A small network was trained on made-up records. Each row is its average activation on records with the value named, seen along a few directions.
Values that are neighbours, or in one group, have similar rows; names and order tell nothing.
Random noise pushes rows far along 4 fixed directions. That doesn't count. These rows show it; they differ only by the noise:
[ -26  -48  208  -52   31  -44 -173  148 -232 -118 -199  336   33  -45]
[ -62  349    4 -483 -181 -184 -530  -66 -138  314  104  -48   60 -121]
[   9 -482  176   97  -68  134  278 -215 -376  222  163  318  -20   47]
[  26 -504  374   41  -86  259  176  -90 -428   16  -18  326  135  141]
[-332 -293 -394 -106   -8 -173  617 -294   -4  604  610   57 -471 -102]
[ 117  -24 -112   36  -94 -223 -140 -362 -298  542  297  260 -129 -224]


Field Dun:
m2: [ 177   31  208  -32 -184  332  119  -93 -190 -321  -63  178  302  132]
m18: [ 100 -593  187  275 -129  559  388 -289 -194  405  387 -382  229  485]
m10: [ 130 -332    1  319  385   33  481  142   63 -574 -382   50  -72  -54]
m20: [-380  405 -138 -317   41 -184 -503  276  341    7  -93 -556   61  -47]
m14: [  95 -246    8  -14   62  166  339   -6   91 -202 -289 -104  209  -53]
m4: [ 260 -220 -163  -90  -11  -34  -78 -225  169  153   91 -412  135  171]
m5: [  10   88  -37 -246 -232  225    6 -251  341  109  392 -306   -4  338]
m8: [-362  521 -238 -482 -111 -132   56  191   69  164  268 -271 -217  -82]
m19: [  49  307  100 -399 -280  -90 -446 -100   -8 -217   60  -53  339 -104]
m9: [ 432  677  562   -1 -218  222 -910  135 -456  -85 -487  129  398  188]
m15: [-273  382   17 -740 -372  427  224  168  387 -174  287 -620  130  566]
m12: [   0  361 -522 -186   91 -362 -542   58  469   25 -118 -310  -64 -452]
m1: [ -92 -127 -192  -74  159  -85  -13 -220  422   37 -113 -262   28  103]
m16: [-200 -749  220   57  -32  351  781  -37  256 -301  167  130  -79  362]
m7: [ -20  218 -385   72 -124 -456 -194 -268   29  663  331 -312 -103 -543]
m13: [-603 -223  496 -761 -260  424   85  501  -30 -547 -136 -313  296  349]
m6: [ 364  252  947  -98 -198  443 -821  249 -247 -306 -615   40  455  457]
m11: [  83  231  379  -57   27 -124 -735  236  -59 -196 -301  203  118    3]
m3: [-155  -76 -299  327  345  129  729  288  110 -143   96 -137 -270   87]
m17: [ 318 -123    7  480    4  139   88 -203 -528  189  -54  118  241 -187]
A value of Dun combines one of 5 hidden first parts with one of 4 second parts; all combinations occur once.
m9 and m3 share the first part; m9 and m11 share the second. Which value has the first part of m11 and the second part of m3? -> m20
m1 and m16 share the first part; m1 and m4 share the second. Which value has the first part of m4 and the second part of m16? -> m5
m12 and m13 share the first part; m12 and m14 share the second. Which value has the first part of m14 and the second part of m13? -> m8
m7 and m19 share the first part; m7 and m17 share the second. Which value has the first part of m17 and the second part of m19? -> m2
